Each row below holds a small network's activations on one input, seen along a few directions.
Each table varies a few parts of the input and shows all the possible inputs, shuffled.
A made-up example of a description, with smaller parts first: one of 4 places along a line, together with either a single point or one of 9 places along a line or (one of 2 separate values, together with one of 8 places around a ring).
Shared parts are said once, and a part with two or three values counts as separate values.
(in the rows, 128 means zero)

Other details of the inputs vary at random and push rows far along three fixed directions, the same in every table; ignore that.

A family of inputs:
x1: [144 136 152 118 125 123 129 129 131 144 121 130 138]
x2: [144 132 136 132 140 113 154 113 133 135 117 128  96]
x3: [111 120 111 132 114 157 113 144 121  99 141 121 153]
x4: [135 124 141 105 136 121 124 125 126 138 113 131 134]
x5: [146 134 132 112 135 126 116 126 128 147 121 125 140]
x6: [138 127 149 114 128 129 128 128 121 148 121 134 135]
x7: [108 120 114 132 111 154 111 138 127  92 142 124 147]
x8: [107 121 113 128 114 152 117 137 126  92 140 122 150]
x9: [104 117 119 131 109 158 114 142 117 101 143 125 150]
x10: [109 133 113 157 113 148 147 135 136  89 151 115 123]
x11: [123 118 138 120 134 104 116 124 112 144 117 148 138]
x12: [127 120 133 118 135 102 112 121 115 144 119 148 140]
x13: [138 128 136 108 136 125 124 129 122 142 110 130 134]
x14: [169 140 117 142 140 105 153  79 129 134 118 126  67]
x15: [134 136  91 191 125 135 184  97 126  76 135 113  50]
x16: [144 131 139 136 136 115 148 115 135 136 118 130  94]
x17: [106 118 123 129 109 156 111 143 121  94 139 125 154]
x18: [141 129 146 117 133 128 129 135 121 147 118 130 137]
x19: [127 129 148 129 126 105 125 128 117 148 125 143 149]
x20: [123 122 148 126 131 107 124 128 112 146 120 147 144]
x21: [133 131  90 164 123 138 155 102 123  82 130 117  82]
x22: [ 99 123 114 141 111 134 104 137 115 103 149 134 165]
x23: [141 139 144 116 129 127 133 135 128 147 119 126 142]
x24: [142 123 137 112 135 125 122 128 120 144 113 130 133]
x25: [138 124 134 107 131 126 116 123 126 145 120 133 133]
x26: [115 130 124 142 107 159 126 148 119 102 146 118 159]
x27: [162 139 141 135 128 116 152 100 121 141 118 130 101]
x28: [142 136 135 106 134 121 119 120 133 140 121 125 140]
x29: [ 46 123  92 131 178 104 117 208 247 198 177 112  69]
x30: [145 139 131 108 134 126 119 124 129 144 117 124 141]
Each input here is: one of 5 places along a line, together with either a single point or one of 5 places around a ring.
- Changing only the place on the line of 5 turns x3 into x5. The same change can be made to x21. Which row results? => x30
- A walk changes only the place on the line of 5. It starts at x28 and steps to x8. List the rest of the walk in order. => x4, x2, x10

A family of inputs:
x31: [189 126 202  76 113 134 123 118  79 160  74 147 172]
x32: [179 122 185  67 118 134 116  87  91 131  94 134 167]
x33: [181 133 130 143 114 145 176  54  67  51  79 125  93]
x34: [216 143 175 102 133  83 155  54 128 163  75 147  75]
x35: [117 114 140  71 114 162  81 138 107 131 134 126 201]
x36: [118 107 168  84 104 173  96 166 112 126 115 132 188]
x37: [ 90  93 131 143 144  77 125 121 109 138 116 167  99]
x38: [174 150 156 143 168  74 164 115 169 202 115 125  56]
x39: [ 55 131 120 112 136 131  80 214 202 201 180 121 165]
x40: [181 147 149 151  95 155 176  74  53  57  90 130 135]
x41: [ 95 114 103 185 131 160 156 162 149  93 150 112  74]
x42: [133 119 129 119 151 118 131 150 140 197 112 136  91]
x43: [ 75 132 123  99 122 148  93 180 163 162 177 119 190]
x44: [129 147 120 119 165 103 146 143 138 189 112 129 108]
x45: [165 115 171  86 157 115 117 133 132 179  87 134 118]
x46: [ 87 106 170 120 107 107  95 158  71 136 128 175 221]
x47: [ 97 117  56 164 160 114 136 139 179 119 147 108  54]
x48: [160 120 137 118 165  96 158 113 142 150  86 121  67]
x49: [139 124 114 118 106 154  79 119 100  91 136 131 178]
x50: [163 149 143 103 146  97 113 138 125 193 110 130 172]
x51: [157 138 110 157 127 127 174  64 114  62 107 113  59]
x52: [ 45  96 152  69 139 164  87 223 174 170 155 125 191]
x53: [171 154 135 138 157  74 158 107 159 218 118 131  58]
x54: [158 121 107 143  98 164 102  89  71  60 127 120 156]
x55: [146 157 164 110 140 107 147 129 139 167 115 122 137]
x56: [115 146 107 207 122 125 190 125 171 107 165 109  38]
x57: [144 119 147 140  90 180 158 107  66  61 121 125 149]
x58: [136 130 156  92 146 104 143 121 178 168 124 134 103]
x59: [191 134 180  88 113 126 104  93 101 130  93 142 174]
x60: [170 132 148 113 176  76 136 104 175 180 105 131  47]
x61: [152 117 102 137 106 163 121 104  67  61 105 121 163]
x62: [195 126 195  63 113 125 104  93  94 150  78 142 165]
x63: [ 91 134 130 144 112 155 105 168 163 108 170 112 163]
x64: [ 52  93  90 209 140  88 158 139 123 104 157 158  56]
x65: [128 124 123  98 102 156  95 113 102  95 142 130 178]
x66: [ 70 118 121 129 124 175 133 188 135 104 138 118 152]
x67: [177 135 164  97 149  88 137  95 154 172 100 133  72]
x68: [144 141 154 134  85 160 141  95 101  73 144 120 169]
x69: [128 141  86 178 113 141 124 115 131  95 166 111 116]
x70: [185 138 197 100 102 135 133 116  79 147  92 142 173]
x71: [ 86 125 122 122 126 151 108 198 145 175 154 124 157]
x72: [109 140 111 142 112 146 144 118 148  70 140 115 114]
x73: [ 62 105  81 205 138  67 153 103 158 102 163 158  42]
x74: [110 101 103 187 137  67 153  70 108  93 129 153  45]
x75: [155 155 172  84 146  97 132 115 148 174 106 126 140]
x76: [161 147 139 161  86 153 151 103  83  58 125 113 170]
x77: [158 149 129 107 163  76 121 124 164 201 114 127 122]
x78: [155 137 114 103 186  75 142  95 157 188  92 127  51]
x79: [ 99 130  54 194 153 134 184 127 143 102 141 112  26]
x80: [120 128  80 159 123 140 116 119 145  98 152 121 107]
x81: [143 131 151  89 134 112 112 137 155 147 108 131 156]
x82: [ 74 108 137 103 136 155 109 220 157 145 134 119 179]
x83: [195 138 131  95 141  92 113  76 102 137  85 136 129]
x84: [163 127 127 110 165  95 138 133 121 187  86 135 106]
x85: [109 131 127 113  99 167 108 129 118  57 133 123 175]
x86: [113 129  86 184 111 168 131 146 105  88 157 116 130]
x87: [ 51 102  83 122 136 170 116 184 158 127 169 118 127]
x88: [ 82 118 154 145 144  56 116 151 130 188 143 170 151]
x89: [126 133 119 118 158 106 122 170 141 189 118 128 144]
x90: [152 145 126 150  86 160 142  93  74  86 148 122 174]
x91: [113 128 159  99 156 109 126 195 167 196 116 126 155]
x92: [ 66 107  99 133 117 166 105 180 163  75 158 102 155]
x93: [192 148 180  95 114 113 118  97 100 130  94 129 188]
x94: [156 116 105 150  99 174 115  98  60  59 118 125 150]
x95: [ 88 120 100 119 109 156  83 159 149 113 161 122 149]
x96: [155 120 116 135  85 168 109  88  71  63 125 121 150]
x97: [147 133 141 148 136 127 152 137 129 138 122 125 101]
x98: [ 88 124 115 102 122 142  90 170 170 156 155 124 154]
x99: [118 132 127 119 144 124 138 149 132 178 137 130 131]
x100: [111 117 129  98 156 129 131 161 136 193 129 132 126]
x101: [146 143 156 147  85 163 155 103  89  78 143 120 169]
x102: [149 130 114 128  83 163 126  78  84  65 137 128 163]
x103: [ 74 149  77 171 152 120 150 167 185 151 170 107  88]
x104: [214 145 181 111 147  87 188  66 102 174  79 141  78]
x105: [ 97 116  67 192 137 160 141 152 134 105 156 116  75]
x106: [127 140 129  77 158  99 106 134 162 188 112 137 139]
x107: [147 147 144 113 155  99 106 151 147 211 131 130 146]
x108: [126 121 151  82 117 144  86 151 129 106 122 125 197]
x109: [106 131  62 167 128 127 135 127 162  87 154 113  97]
x110: [ 89 138 121 164 101 153 137 153 167  96 175 108 119]
x111: [ 78 145  96 130 118 151 102 158 149 117 164 113 174]
x112: [115 124  99 218 137  46 178  63 128 106 145 160  25]
x113: [136 126 121 139 127 125 164  92 146  85 139 122  63]
x114: [141 126 104 131 106 171 126  97  64  62 104 126 156]
x115: [ 60 126 114  78 149 135  69 194 174 166 153 124 179]
x116: [ 75 103 108 168 119  88 112 109 112  82 155 160 113]
x117: [137 115 142 116 102 167  95 127 104  78 128 122 171]
x118: [ 97 112  71 173 123 159 142 136 137  94 148 116  63]
- Changing only one part turns x101 into x32. The same change can be made to x53. Which row results? => x96
- Changing only one part turns x67 into x56. The same change can be made to x115. Which row results? => x103
- Changing only one part turns x113 into x57. The same change can be made to x83. Which row results? => x84
- What do these inputs look like to the network? => one of 8 places around a ring, together with either a single point or (one of 2 separate values, together with one of 5 places around a ring)
- Which other rows agree with x94 in the place on the ring of 8? List them by row number. => x33, x36, x37, x45, x48, x52, x61, x87, x114, x118
- Which other rows agree with x102 in the place on the ring of 8? List them by row number. => x34, x58, x59, x72, x73, x80, x81, x98, x106, x109
- A walk changes only the place on the ring of 5. It starts at x97 and steps to x91. List the rest of the walk in order. => x40, x104, x70
- Which other rows does x71 become when the place on the ring of 5 takes its other values? List them by row number. => x44, x86, x89, x99
- Which other rows does x67 become when the choice among 2 separate values takes its other values? List them by row number. => x95

A family of inputs:
x119: [110 118  92 167 128 124 153 112 131  82 128 127  69]
x120: [187 145 169 115 136  91 164  81 124 152  90 139  91]
x121: [ 67 121  97 138 155 142 117 197 204 160 164 106  91]
x122: [ 86 125 114 152 141 128 147 168 193 155 169 117  74]
x123: [ 87 101 100 141 122 149 109 156 132 114 150 130 127]
x124: [157 136 160 101 156  97 152 116 150 184 109 133  90]
x125: [121 136 103 147  92 179 119 133 108  53 150 109 183]
x126: [117 116 153  68 160 121  98 187 174 220 121 128 140]
x127: [154 141 121 174 125 116 178  88 134  91 132 116  68]
x128: [142 147  87 173 118 136 173  88 133  72 132 107  66]
x129: [156 129 161  81 126 138 116 130 115 138  92 131 160]
x130: [103 115 167  90 117 129  81 166 127 170 139 149 198]
x131: [ 92 132  98 124 156 132 137 161 183 155 150 107  93]
x132: [166 132 146  99 168  94 141 122 157 180  95 123  88]
x133: [123 129 148  77 126 116  87 140 118 153 111 142 198]
x134: [126 127 118 170 122 108 152 101 125  91 139 133  97]
x135: [169 128 140 111 112 159 135  95  79  88  98 123 141]
x136: [160 136  99 164 109 126 143  67  88  59 123 126 122]
x137: [127 132 139  89 138 109  80 143 129 178 124 138 178]
x138: [179 139 160 149 149  77 175  95  86 175  85 152 100]
x139: [ 66 129 118 145 143 130 125 191 205 164 177 112 102]
x140: [102 112 124 118  99 166  76 149  91  90 137 133 198]
x141: [143 142 158 142 101 156 148 149  75 119 119 127 187]
x142: [155 144 131 119 102 158 107 114  99 105 128 117 178]
x143: [154 126 161 108 137  98 134  95 106 153 104 149 126]
x144: [132 125 122 112 111 144 108 106  84  99 123 134 177]
x145: [138 138  86 164 122 144 154 110 139 103 148 109  77]
x146: [ 82 108 101 140 130 137 111 159 143 102 146 124 138]
x147: [ 94 125 108 175 121 125 131 131 144 106 162 131 101]
x148: [153 115 144  93 153 104 123 105 108 159  90 143 114]
x149: [ 78 117 132 139  81 164 104 150 103  60 154 135 201]
x150: [170 130 134 107 138  98 118  93 109 164 106 143 125]
- What do these inputs look like to the network? => one of 2 separate values, together with either a single point or (one of 3 separate values, together with one of 5 places around a ring)
- Changing only the choice among 2 separate values turns x136 into x125. The same change can be made to x123. Which row results? => x126
- Which other rows does x141 become when the choice among 2 separate values takes its other values? List them by row number. => x138
